These are the activations of a small neural network, seen along a few directions. Each row is one input.
Each table varies a few parts of the input and shows all the possible inputs, shuffled.
Descriptions start from the smaller parts, as in this example, which fits no table here: one of 8 places around a ring, together with either a single point or one of 11 places along a line or (one of 2 separate values, together with one of 6 places along a line).
Shared parts are said once, and a part with two or three values counts as separate values.
In the rows, 128 means zero.

Other details of the inputs vary at random and push rows far along three fixed directions, the same in every table; ignore that.

A family of inputs:
x1: [110 137 140 156 174  89 151 163 139 146 164 108 134 175]
x2: [ 97 127 122 190  85 160 116  95  82 107  83 170 137  69]
x3: [140 136  72  94 134 132 120 127 133 123 155 107 108 116]
x4: [111 118 134 147 117  95 145 142 110 129 134 107 134 152]
x5: [148 154  91  54 118 130  86 120 153 133 132 134  93  96]
x6: [132  71 130 147 131 140 169 152 112 132 164  79 149 175]
x7: [141 152  88  73 141 105 123 144 146 135 168  98 110 140]
x8: [142 185 180  78 151  89  98 118 158 126  69 190 102 116]
x9: [115  61 110 194 143 154 125 153 127 135 169 112 125 126]
x10: [139 129 141  97 140 121 156 152 138 152 162  89 146 176]
x11: [167 142  63  73  89 165  50  72 164  93  85 167  61  23]
x12: [126  83  65 158 151 174 104 121 164 128 196 112 120 101]
x13: [136  94 113 123 165 119 138 160 163 138 198  96 108 159]
x14: [151 127  83 129 131 153 145 122 155 124 173  85 123 133]
x15: [114  55 100 171 104 151 137 146 100 125 160  98 133 129]
x16: [ 99 119 143 172  94 125 125 107  85 111  85 157 134  97]
x17: [141 154  99  97 185 110 118 145 161 135 165 112 101 140]
x18: [139 140 102 125  85 178  67  88 111 111  67 191 114  34]
x19: [159 137 108 121 107 205  93  75 113 102  56 181 125  47]
x20: [138  83 117 161 111 165 143 119 115 115 127 109 135 122]
x21: [100  97 154 223  98 189 158 108  60 119  91 154 184 107]
x22: [148 177 151  20 132  67  98 140 140 130  91 148  98 141]
x23: [162 179 146  53 150  90 141 117 150 121  97 120 112 155]
x24: [139  56  60 153 128 198 148 118 123 110 191  74 120 121]
x25: [123 117 149 126 142 100 178 139 121 124 149  85 137 187]
x26: [133  63  52 105 124 144 123 133 138 111 197  74  84 123]
x27: [117 143 162 107 164  76 118 141 160 137 135 138 127 159]
x28: [151  90  86 107 123 179 122 103 131 102 137 112 102 102]
x29: [151  80  70 122 118 178 126  97 144  95 151  95  94 100]
x30: [121 128  87 138 104 169 103  94 102 106 104 154 115  65]
x31: [169 168  66  49 151 143 119  83 169  99 137 110  78 105]
x32: [138 169 151 112 137 118 152 120 121 127  97 133 144 147]
x33: [177 124  70  97 100 193  80  73 165  94 100 144  81  46]
x34: [126 177 183  57 118  69 102 111 106 112  41 183 105 119]
x35: [122 137 171 154 105 125 148 126 121 138 106 130 156 143]
x36: [135 105 107 135 156 122 113 141 160 128 162 108  94 129]
x37: [100 138 142 151 170  89 147 150 151 146 173 112 149 177]
x38: [136 196 190  78 163  95 105 131 136 139  69 203 124 125]
x39: [157 160  92  40 140 116  96 119 137 120 117 136  91 108]
x40: [ 57 124 217 236  84  97 173 163  61 163 101 147 208 173]
x41: [125  63 122 199  78 205 129 115 110 129 126 129 153  93]
x42: [111 130 138 136 167  84 136 142 164 139 170 108 132 170]
x43: [116 181 154  91 181  82 121 137 152 145 130 149 139 158]
x44: [108 151 167 129 100  86 128 137 121 144 105 138 139 141]
x45: [108 109 149 123 112  80 144 165 130 149 159  91 133 174]
x46: [125  83 138 158 112 133 162 149 136 143 173  75 147 169]
x47: [149 140 105 104 147 144 150 124 128 126 141 103 134 141]
x48: [128 133 146 164 116 162 147 126 100 132 109 138 169 126]
x49: [115 147 166 202  77 180 129  93  98 131  60 181 176  81]
x50: [109 142 161 110 121 106 125 130  82 126  86 160 140 130]
x51: [ 70 139 216 215 100  90 170 152  47 147  69 163 201 166]
x52: [121 167 186 127 158 107 106 140 107 140  70 189 138 121]
x53: [133 125 152 132 133 102 169 149 135 137 153  86 147 185]
x54: [133 175 166 113 152  94 115 122 155 129  96 173 113 125]
x55: [100  83 121 215  83 142 137 135 101 128 143 116 149 117]
x56: [128 111 102 142 170 102 136 153 164 134 190  84 103 158]
x57: [119 145 121 119 132  84 148 155 131 141 166  93 131 169]
x58: [152 122 147  94 128 127 137 137 132 130 123 116 131 155]
x59: [124 138 155 102 115  87 123 136 112 126  95 138 122 137]
x60: [130 112  99 183  89 213 118  96 120 123 117 142 149  66]
x61: [108 155 203 103 100  82 116 147 101 149  69 173 148 142]
x62: [122 172 157 135 158 103 132 131 147 136 119 160 129 135]
x63: [122  93 108 123 168 111 125 151 166 139 198  94 123 162]
x64: [119 175 145  83 128  85 129 149 128 151 132 124 136 154]
x65: [141 151 100 111 171 131 122 130 164 132 165 130 107 121]
x66: [127  73 115 212  91 212 132 116  94 123 124 135 165  93]
Description of these inputs: one of 6 places around a ring, together with either one of 3 separate values or (one of 2 separate values, together with one of 4 places along a line).
Question: The inputs of x55 and x7 match in every part but the place on the ring of 6. If x44 is changed in the same way as x55 into x7, which row does it become?
Answer: x64
Question: The inputs of x34 and x16 match in every part but the place on the ring of 6. If x20 is changed in the same way as x34 into x16, which row does it become?
Answer: x23
Question: List by row number the other rows that have the place on the ring of 6 in common with x38.
Answer: x5, x10, x12, x18, x19, x24, x39, x50, x52, x66
Question: Change only the choice among 2 separate values in x7. List by row number the other rows that result.
Answer: x48
Question: Change only the place on the line of 4 in x32. List by row number the other rows that result.
Answer: x14, x31, x49

A family of inputs:
x67: [123  51  26 203 121 201  97 111 147 110 192 109  94  60]
x68: [143 106  69  71 136  98 162 159 152 133 228  25 103 184]
x69: [149 164 126  65 150 102  81 112 174 119  98 168  86  99]
x70: [148 167 140  54 124 100 118 112 111 117  84 147 108 123]
x71: [126 140 166  66 143  56 131 163 135 145 135 116 118 182]
x72: [142 158 120 100 152 111 150 133 158 136 156  96 125 162]
x73: [104 120 170 198 130 150 156 127  85 129 101 149 177 138]
x74: [154 103  60 113 129 173 135 111 137 112 166  87 110 113]
x75: [107 156 167 135  92 107 101 111  99 131  63 184 138  99]
x76: [148 164 139  89 156 128  98 113 171 125 103 167 104 106]
x77: [ 72  83 179 197 122  85 175 179  70 148 147 107 173 194]
x78: [156 190  99  76 152 153  69  80 162 105  76 196  89  50]
x79: [111  94 170 232  98 191 135 115  92 125  80 167 180  96]
x80: [ 71 114 200 218 143  87 186 184  96 171 159 116 202 204]
x81: [140 175 155  67 138  83 159 144 134 138 128 100 139 187]
x82: [132 123 161 183  72 200 114  83  78 112  29 196 155  62]
x83: [151 146 146  40 131  86 131 142 137 125 126 104 108 164]
x84: [126  51  10 197 114 191 105 125 165 121 235  71  96  80]
Question: Describe the family of inputs behind these rows.
Answer: one of 3 separate values, together with one of 6 places around a ring
Question: Change only the place on the ring of 6 in x81. List by row number the other rows that result.
Answer: x68, x72, x75, x80, x84

A family of inputs:
x85: [113  91 104 192 121 158 139 133 121 132 162 110 143 122]
x86: [144 162 120  99 134 133  98 103 146 117  96 162 109  93]
x87: [108 152 183 116 145  64 149 160 118 145 123 130 146 184]
x88: [135 110  89 133 145 141 136 133 154 127 182  93 116 136]
x89: [153 180 142  26 133  83 118 122 135 122  93 133  99 141]
x90: [142 181 133  72 141 102 102 115 149 125  98 155 106 113]
x91: [124  89 100 165 132 157 130 130 134 127 164 110 128 120]
x92: [ 91  93 146 222 104 150 141 138  90 136 125 140 167 121]
x93: [130  88  76 152 128 159 120 129 146 124 177  99 112 111]
x94: [112 148 159 150 111 122 114 119 109 129  82 172 139 106]
x95: [124 157 160 126 119 125 102 111 119 125  67 181 131  98]
x96: [125 131 139 167 110 168 107 101 117 120  81 174 137  80]
x97: [154 107  68 107 110 169 118 102 139 107 142 104  99  92]
x98: [103 128 189 160 136  99 150 150 105 143 111 144 161 164]
x99: [149 128  66 119 129 165  99 100 161 114 146 124  96  80]
x100: [136 124  97 103 156 111 138 145 157 133 184  89 110 156]
x101: [143 153 133  85 109 130 111 105 116 114  77 151 115 102]
x102: [105 148 185 121 145  64 152 165 112 148 126 129 150 187]
x103: [148 137  85  84 136 132  96 115 162 119 141 126  86 100]
x104: [139 120 101 103 157 113 137 144 161 134 182  86 111 158]
x105: [101 109 139 197 101 149 125 126  99 131 111 153 150 103]
x106: [146  99  94 114 120 144 141 131 134 122 162  87 117 136]
x107: [129 106 104 108 122 114 153 146 130 133 179  72 125 164]
x108: [117 125 158 154 102 140 150 125  93 130 102 135 162 136]
x109: [129 132 139  95 136  94 164 152 124 140 157  83 141 187]
x110: [165 153  98  45 137 124 125 114 151 115 132 104  94 131]
x111: [119 123 137 162 110 159  99 106 112 119  83 178 132  77]
x112: [141 137 116  74 173  83 146 160 164 143 187  77 111 188]
x113: [ 92  60 117 235 117 153 168 158 103 142 190  86 167 154]
x114: [141 122 102 102 159 119 140 145 160 136 184  85 112 159]
x115: [133  89  76 154 130 163 125 127 148 125 178  99 113 112]
x116: [149 142  82  85 141 134  98 113 162 117 142 127  90 100]
x117: [112 156 186 116 155  70 155 160 117 148 123 129 154 189]
x118: [141 143 100 135 117 170  98  92 142 114 104 158 113  69]
x119: [144 108  76 120 106 166 124 107 135 115 148 104 114 101]
x120: [124 142 179  98 122  82 151 151 103 137 107 123 143 174]
x121: [105  98 147 199 112 158 129 125 101 129 110 155 154 107]
x122: [112 134 163 152 115 121 118 127 110 131  90 163 141 117]
x123: [154 137  88  86 147 139 101 110 168 117 141 126  91 103]
x124: [137 174 188  64 128  77 134 137 110 132  74 148 135 160]
x125: [121  87 122 156 115 139 163 142 104 129 157  85 147 157]
x126: [121 146 157 129 120 123 104 115 119 124  78 176 127 101]
x127: [164 130  91  78 124 150 120 110 146 113 133 110 101 112]
x128: [129 168 169 103 137 101 119 125 129 132  84 163 131 131]
x129: [126 163 155 134 124 134 115 112 118 128  79 173 138 103]
x130: [127  77 111 174 101 165 148 129 105 123 146 102 146 127]
x131: [112 126 161 137 109 111 153 141  96 136 117 119 157 158]
x132: [116 123 133 140 145 102 154 154 134 142 167  96 139 170]
x133: [104 105 143 202 108 155 131 123 102 128 110 153 156 107]
x134: [139 160 148  89 152 110 121 127 142 130 111 146 120 135]
x135: [136 134  99 132 115 161  90  96 138 111 104 161 108  68]
x136: [103  96 147 198 110 153 125 125 102 127 110 153 152 107]
x137: [112  94 126 157 133 123 138 149 124 135 162 110 133 146]
x138: [147 157 127  96 138 139  99 102 148 117  95 162 108  94]
x139: [114 158 188 116 156  74 159 160 118 148 124 128 155 191]
Question: Describe the family of inputs behind these rows.
Answer: one of 5 places along a line, together with either one of 3 separate values or (one of 2 separate values, together with one of 4 places along a line)
Question: The inputs of x124 and x127 match in every part but the place on the line of 5. If x92 is changed in the same way as x124 into x127, which row does it become?
Answer: x129
Question: The inputs of x138 and x123 match in every part but the place on the line of 5. If x110 is changed in the same way as x138 into x123, which row does it become?
Answer: x125
Question: Change only the choice among 2 separate values in x102. List by row number the other rows that result.
Answer: x87
Question: Change only the choice among 3 separate values in x106. List by row number the other rows that result.
Answer: x97, x119
Question: Change only the choice among 3 separate values in x120. List by row number the other rows that result.
Answer: x89, x107
Question: Change only the place on the line of 4 in x126. List by row number the other rows that result.
Answer: x87, x94, x122

A family of inputs:
x140: [162 178 180  31  74 113 120  96  79 111  15 158 129 127]
x141: [ 99 155 154 139 111  81 163 151 134 157 160  99 150 173]
x142: [138 147 121 171  99 184 125  77 111 107  75 155 145  72]
x143: [112  39 170 154  75 144 136 146  69 113  94 128 134 132]
x144: [104 127 162 175 127  86 118 151 102 137 103 157 137 127]
x145: [ 98 140 111 156 121 121 147 136  92 138 144 125 140 133]
x146: [188 177 116  31 184 111 128 126 177 113 126 126  84 141]
x147: [105 138 144 133 121  95  96 130 132 130 115 164 131 113]
x148: [126 136  90 119 125 104 150 156 159 156 203  70 120 158]
x149: [ 88  94 210 198 133 117 144 155  98 138 117 154 179 160]
x150: [182 169  62  59 141 158 110 107 194 128 153  91  93 108]
x151: [ 78  58 157 242 123 174 132 126  76 121 113 160 161 113]
x152: [123 107 155 184 118 164  99  99 115 107  79 184 118  76]
x153: [111 174 149  93 148  81  88 131 113 125  77 187 113 108]
x154: [109  94 106 204  89 166  80 117 130 135 116 167 123  59]
x155: [142  56  56  71  83 115  93 135 131 105 161  76  69 101]
x156: [107 130 184 129 172  97 136 157 101 138 108 154 140 163]
x157: [157 153 119 107 148 181 100  82 122 102  56 196 119  56]
x158: [109 160 166 120 152 104 176 133  99 140 120 110 170 186]
x159: [146 185 147  79 150 106 146 139 134 140 122 119 151 169]
x160: [124 182 127 133 102 119 119 113 108 125  88 162 120  94]
x161: [156 197  68  26 139  98 103 120 176 129 163 112  82 123]
x162: [121 145 157  71  59  82 138 133  71 126  81 122 126 143]
x163: [134  54  95 200 122 198 153 124 159 129 188  87 143 125]
x164: [118 114 182 141 155 110 176 153 125 144 149 112 175 203]
x165: [107 124 144 120 154  57 130 182 134 155 177 106 137 181]
x166: [ 95 139 133 200  81 135 139 110  90 125  97 153 153 100]
x167: [136  41  51 171 146 188 116 145 163 124 232  75 101 116]
x168: [138 132 171 124 160 107 167 134 131 131 121 122 145 174]
x169: [151  70  40 142 154 208 132  97 156 100 187  91 105  92]
x170: [137  96 147 188 125 178 145 133 130 138 126 136 160 119]
x171: [140 143 165  98 174  84 128 159 139 132 122 136 108 165]
x172: [112 173 103  72 151  72 152 138 135 134 169  90 113 173]
x173: [118  95  31 160  98 173 130 113 152 121 223  73 114  97]
x174: [116 177 134  70 149  78  78 112 132 119  79 180  99 101]
x175: [169 113  77 107 134 186  63  99 188 122 135 146  69  52]
x176: [ 82  90 150 196 113  99 129 157 133 153 155 117 149 154]
x177: [103 123 144 129 152  47 142 170 137 139 166  99 123 187]
x178: [178 123  34 113 143 172 137 114 164 114 188  64  98 110]
x179: [124 147 130 108 170 104 181 158 111 146 166  77 154 201]
x180: [143 165 112 142  87 208  87  53 122 103  48 190 143  40]
x181: [139 131 167 143 141 149 138 130 121 129 103 159 161 129]
x182: [168 203 123  34 147 109 127 110 187 134 126 104 110 147]
x183: [126  21 152 168  80 161 182 149  68 121 138  84 162 174]
x184: [140 147 160 109 131 138  82 107 161 126  78 181 107  87]
Question: The inputs of x152 and x166 match in every part but one. If x156 is changed in the same way as x152 into x166, which row does it become?
Answer: x145
Question: The inputs of x174 and x172 match in every part but one. If x176 is changed in the same way as x174 into x172, which row does it become?
Answer: x141
Question: Describe the family of inputs behind these rows.
Answer: one of 5 places around a ring, together with either a single point or (one of 2 separate values, together with one of 4 places along a line)
Question: A walk changes only the place on the line of 4. It starts at x156 and steps to x171. List the rest of the walk in order.
Answer: x167, x175
Question: Change only the choice among 2 separate values in x180. List by row number the other rows that result.
Answer: x159
Question: Change only the place on the ring of 5 in x173. List by row number the other rows that result.
Answer: x147, x149, x164, x180
Question: Change only the choice among 2 separate values in x147. List by row number the other rows that result.
Answer: x165
